A small network was shown many inputs. Here are its activations along a few directions, one row for each input.
Each table varies a few parts of the input and shows all the possible inputs, shuffled.
Descriptions start from the smaller parts, as in this example, which fits no table here: one of 6 places along a line, together with either a single point or (one of 2 separate values, together with one of 5 places around a ring) or one of 11 places around a ring.
Shared parts are said once, and a part with two or three values counts as separate values.

Other details of the inputs shift rows strongly along three fixed directions, in all tables alike. That doesn't count.

Table:
row 1: [ -3  -8  33  27  29  38 -17  57 -27  28   7 -10  14  24]
row 2: [ -3  -9  -9 -12 -20 -11   0 -19  11  10  -8  18  -1   0]
row 3: [  7  -8   7 -11  -7   3  -9   0   6 -32   5   4   4 -19]
row 4: [ 13  -5   2  -1 -26  -9   1  -9   5   5  -7  12  -3  12]
row 5: [ 14 -10   4   8 -14   8  -8  -1 -13  -1 -10  12   6   6]
row 6: [-11  28 -17   8  37 -14  23   4  10  -4   7 -26 -15   1]
row 7: [-9  0 -6  6  4 -3 14  1 13  3 -7  0 -1  6]
row 8: [  2  18  -1   3  30  -9 -10  19 -16 -25  23 -28   9 -16]
row 9: [-23  52 -36   0  38 -25  19  -3  17  10   9 -35 -26  -1]
row 10: [  2   1 -15  -5 -16  -7  -3 -17  12   4  -7  11 -10   7]
row 11: [-26  48 -30   2  46 -22  15  -5   2   7   2 -36 -13   6]
row 12: [ 26  -4  16  -1  17  13 -30  27 -27 -47  29 -11   9 -32]
row 13: [  9 -22  -1  -1 -14   3   4 -13  -7   0  -7  27   6   1]
row 14: [ -2   6   4   5  12   3  -1   5  -5 -31  11  -7  14 -18]
row 15: [-16  21 -24 -15  18 -21  13 -21  13  -2  -5 -12 -14 -17]
row 16: [ -1 -10   9 -14 -15   7   2  -4   4   8 -10  11  -4   3]
row 17: [ -5   5  32  23  29  30 -28  56 -24  31  19 -23   0  22]
row 18: [  9   7  10  -1  19   6 -13  14  -8 -37  21 -16  -4 -22]
row 19: [ 13  -2  -5   4 -20 -11   9  -7   8   8 -12   7  -4   2]
row 20: [  8 -16  13   4 -30  10   3  -9   5  -6  -9  25   7   5]
row 21: [  2 -15   1   3 -19   2   2 -15  -8  10 -11  20   7  -2]
row 22: [ 18  -5  14   5   7   2 -12  10 -14 -47  21  -7  15 -26]
row 23: [-25  21  12  16  21   7   5  22   2  51  -7 -16  -7  36]
row 24: [  3   5  -7 -10  -4 -14   5 -14  16 -26   3  -8 -15 -20]
row 25: [ -5   2  -4   3  -2   1  -6   5   5  39 -19  -7 -19  16]
row 26: [ -9  -3  -7 -18 -19  -7  14 -18  17   9 -15   9 -10   0]
row 27: [ 17   0   0  -6   6  -3 -14   7  -7 -38  16  -9  -1 -31]
row 28: [ 14   1   8   5  -2   0   0   0  -4 -33   9   0   5 -12]
row 29: [ -8 -11  29   6   8  19 -15  27 -26  14   8  -4  18   9]
row 30: [  0   7 -16  -4   4 -16  -3 -15  -1 -25   3  -7   4 -12]
row 31: [-24   7  20  20  17  17  -3  27 -15  93 -18  -4  -7  51]
row 32: [-20  37 -38   8  44 -18  24  -5   6  12  -5 -27 -18   8]
row 33: [  3  -6   5   1 -19 -12   6 -11  14   3  -6   5  -6  10]
row 34: [  0 -16  14   0 -22  11 -12   9   9   6  -2  15   7   9]
row 35: [ -2 -15 -13  -1 -12  -8  14 -20   4  11 -14  19  -1   2]
row 36: [ -2  10 -27   2  19 -15  10  -7  -2 -15   0 -12  -2 -11]
row 37: [  8  -7  -8  -3 -28 -11   0  -9  15  10  -6  12 -10   4]
row 38: [ 10 -14  -3   6 -27   0   0 -11  -1  13 -20  16   1   9]
row 39: [  4  -9  20  -8   6  10 -14   7 -25 -38  23   3  24 -19]
row 40: [ -3  19  -3  -1  11 -15   8  -9   8 -20  10 -12  -6  -3]
row 41: [  0  -2   4  -8 -15   3   3  -7  17  -2  -9  10  -8   1]
row 42: [  9  -4  15   6  26  17 -22  18 -42 -37  23  -3  28 -26]
row 43: [ 25 -15   7   4 -32   1  -2  -6  -1  -4  -8  21   3   3]
row 44: [ -2 -13  12 -11 -16   9  -7   2  -1   3   2  15   8   5]
row 45: [ 14 -16  36  33  15  36 -22  66 -34  58   0  -5   5  37]
row 46: [ -8 -15  -7  -4 -19  -2  21 -15   6   9 -13  15   0   5]
row 47: [  3 -12   7  -8  -9   6 -14   0  -5   9   1  18   6   4]
row 48: [ 13 -22   3  -3 -29   4 -20  -2  -1   4  -5  17   3   5]
row 49: [ -9  17 -16  -5   7 -18   8 -10  18 -20  11 -14 -11 -13]
row 50: [ 20  -4  -5   3  13  -7  -4  11 -11 -36  15  -6   9 -22]
row 51: [-16  22  -5   8  26   5  -2  19  -1  51 -15 -24 -23  25]
row 52: [  8 -13  -8 -12 -21  14   2 -28  26  24  -7  -2   8   2]
row 53: [ -9  -8  -2  -3 -20  -2  17 -20   5   7 -12  12   1   1]
row 54: [ -8  -9  -5 -15 -25  -5   7 -16  17   6  -7  16   0   4]
row 55: [  6  -6 -11 -14 -11  13   3 -28  23  13  -1  -6   9   0]
row 56: [  5 -11  12   0  25  19  -9  22 -34 -45  28  -6  24 -23]
row 57: [ -6  -5  -7  -6 -16 -14   8 -27   7  11 -10  16   0   2]
row 58: [ -4  -8   7   0 -15   9  11  -9  -6   6  -7  15   5   5]
row 59: [ 20 -28  13   7 -24   2   1   2   5  -5  -5  17   1   5]
row 60: [-28  43 -28 -12  44 -20  18  -9   9  11  -3 -27 -21  -8]
row 61: [  0 -11   7  -6 -27   5  -4  -6  17   0  -3  22   0   8]
row 62: [-17  18 -11  -4  12 -19  13 -14  15 -18   5 -10   0  -8]
Description of these inputs: one of 2 separate values, together with either a single point or (one of 5 places along a line, together with one of 6 places around a ring).
The inputs of row 14 and row 20 match in every part but the choice among 2 separate values. If row 22 is changed in the same way as row 14 into row 20, which row does it become?
> row 28
The inputs of row 3 and row 41 match in every part but the choice among 2 separate values. If row 33 is changed in the same way as row 3 into row 41, which row does it become?
> row 40
Which other rows does row 60 become when the place on the line of 5 takes its other values? List them by row number.
> row 13, row 31, row 42, row 47
Which other rows does row 5 become when the choice among 2 separate values takes its other values? List them by row number.
> row 38
A walk changes only the place on the ring of 6. It starts at row 47 and steps to row 10. List the rest of the walk in order.
> row 9, row 17, row 61, row 44

Table:
row 63: [ 12   2  21   9  13  -8 -42  10 -41 -21   3  -9   8 -15]
row 64: [  5   9   1   6  12  13 -22  -4 -13  21   6 -35  23  -3]
row 65: [ 11   0 -44 -20  -3 -41  51 -62  44 -84   1  14 -13 -27]
row 66: [ 21 -17 -18  22  15  -1 -12  17 -15 -27  12   6   9  -8]
row 67: [ -9  32 -81   5 -12 -51  53 -61  47  10 -34  10 -31  20]
row 68: [ 12  -9 -33 -25 -23 -57  -4 -45  14 -84   3  22  -6 -55]
row 69: [ 20 -70  58  -1 -81  21 -16  15   0  39 -33  53  -8  38]
row 70: [-48  52 -14  13  36  -2  27  21  23  67  -7 -56  -4  35]
row 71: [ 11 -47  17   1 -67   6 -25  -4  13  60 -31  59 -19  34]
row 72: [  9   4 -33  -4 -22 -18  56 -55  47 -50 -23  24 -18 -15]
row 73: [ 25 -35  27 -20  -6  24 -25   8  -6 -72  37 -11  37 -44]
row 74: [  0   4  23   5   5 -11 -25  33 -25 -54  21  -3  19 -17]
row 75: [-32  27 -10   2  49 -10   2  36 -17  54 -18 -44 -38  22]
row 76: [-16  25  21   1  24   8 -21  38 -17 -17  28 -11   8   4]
row 77: [  6  -9  17 -10   9  16 -31  21  -6 -56  50  -2  29 -28]
row 78: [ 19 -30   8  -9  13  20 -30  11 -10 -20  18 -18  22 -28]
row 79: [ 11  -3  20   6  21  -1  13  22 -11 -13  15  -9   2  -7]
row 80: [ -3  11  33  -3  28  33 -17  38 -11 -20  19 -11  -4 -15]
row 81: [-48  57  11  27  48 -15  12  23  -4  63 -11 -49 -30  39]
row 82: [ 21   3  23  -5  15  11 -54  12 -42 -40  26  -2  16 -24]
row 83: [ -7  10 -29  23  42   2  16  17 -10  25  -2 -24 -21  18]
row 84: [ 13  -9  30   2   1  27 -33   4 -19 -48  35 -24  44 -26]
row 85: [  8  15  11  31  33   3   2   5 -15 -22   9 -13  15  13]
row 86: [ 26 -26   8  -9   1  26 -24   8 -10 -32   9 -12  24 -41]
row 87: [-11 -46  21  13 -82  18   7  -7  49 112 -43  36  -8  66]
row 88: [-17  49 -75  -6 -12 -70  69 -58  46  31 -37  -1 -39   7]
row 89: [ 22  14 -37  -3 -32 -49  34 -72  13 -11 -15  16 -16 -12]
row 90: [  4  20 -46 -38 -28 -45   9 -57  26 -54  -5  25 -14 -26]
row 91: [ 10  -1  14   5  18  -1 -40  43 -46 -32  11  -9  16 -18]
row 92: [ 15  -4  19  -7  19  31 -34  31 -22 -19   9   2  -7 -26]
row 93: [ 22 -13   5  -3   9  15 -37  20 -23 -27  20 -17  43 -25]
row 94: [ 11  -4 -34 -29 -35 -29  17 -50  19 -65 -18  19 -29 -56]
row 95: [  3   5 -41 -49 -18 -36  19 -54  35 -33 -10  16 -35 -24]
row 96: [ -93   -2  -51  -42   -1  -16   81 -106   -9  -19  -14   47   40  -25]
row 97: [-28  53 -16   7  45  11  -9   8  -2  77   2 -48 -11  36]
row 98: [ 27 -13  17  21  11  12 -18  29 -33 -81  33   5  40 -16]
row 99: [-11  25  35   8  27  15 -27  29 -25 -10  29 -22   8   3]
row 100: [-24  35 -30  20  47 -15  37  22  -9  76 -11 -50 -42  31]
row 101: [-10   0   7 -19  14  11  -6   9  14  -9  20 -17   0  -3]
row 102: [  7  30 -68   3  -8 -47  47 -82  33 -22 -22   7 -22   0]
row 103: [-34  29  14   9  41   1 -12  39  -5  15  25 -18 -12  12]
row 104: [-33  37 -11  42  64  -5  25  44   6  45   1 -35 -12  42]
row 105: [-42  42 -26  18  57  -5  10  27  18  99  -9 -58 -13  30]
row 106: [-12  40 -20  22  46   4  31  26 -14  60 -14 -39 -34  10]
row 107: [ 45 -77  38  28 -87  17 -14  18 -14  80 -31  67  -2  46]
row 108: [-24  33  -1  -3  21   9  -4  22   8  14  20 -25   9  19]
row 109: [ 34 -56  32 -15 -59  34 -17 -18  22 -42  -3  31  26 -31]
row 110: [ 10  23  17  19  23 -10  13   4 -17 -12  13 -19   9   2]
row 111: [ 31 -42  38  20 -78   0   9   6   6  52 -31  54   7  50]
row 112: [-69   9 -28 -31  74   4  34 -37 -54   9 -10  17  64 -24]
row 113: [ 40 -77  61  26 -85  20 -10  23  -7  43 -19  66  13  39]
row 114: [-19  13  24 -11  37  14 -10  33  -2   0  20 -16 -13   4]
row 115: [-15  21 -61 -30 -22 -45  28 -66  64  23 -19  13 -28   0]
row 116: [ -1  13  -4  -4  19  16 -32  30 -24  14  18 -20  15  10]
row 117: [ 37 -24  -1  20   5  36 -12  22 -33 -47   7   5  11 -26]
row 118: [ 30 -44  42 -14 -79  31 -24 -25   2  -2   5  42  23  20]
row 119: [ -5 -28  29  -2 -62  36  13  -5  52 106 -51  40 -26  65]
row 120: [ -1  10 -23 -30 -28 -38  35 -51  34 -89  -9  13 -23 -55]
row 121: [ -8  19  -3  -4  39  30 -13  24  -1  34   2 -26 -11   0]
row 122: [ -9  -4  23  10  14  -8 -24  39 -18 -35  24  -7   9 -15]
row 123: [ 22 -25  12 -18  14  28 -42  20 -17 -25  29  -5  12 -19]
row 124: [ 32 -56  55  19 -79  33  15  10   9  68 -48  57 -12  39]
What do these inputs look like to the network?
> one of 2 separate values, together with either a single point or (one of 5 places along a line, together with one of 6 places along a line)
The inputs of row 121 and row 119 match in every part but the choice among 2 separate values. If row 82 is changed in the same way as row 121 into row 119, which row does it become?
> row 99
The inputs of row 71 and row 103 match in every part but the choice among 2 separate values. If row 90 is changed in the same way as row 71 into row 103, which row does it become?
> row 76
Which other rows does row 108 become when the choice among 2 separate values takes its other values? List them by row number.
> row 116
A walk changes only the place on the line of 6. It starts at row 87 and steps to row 77. List the rest of the walk in order.
> row 103, row 122, row 113, row 104
Which other rows does row 123 become when the choice among 2 separate values takes its other values? List them by row number.
> row 101
Which other rows does row 105 become when the place on the line of 5 takes its other values? List them by row number.
> row 64, row 78, row 86, row 93
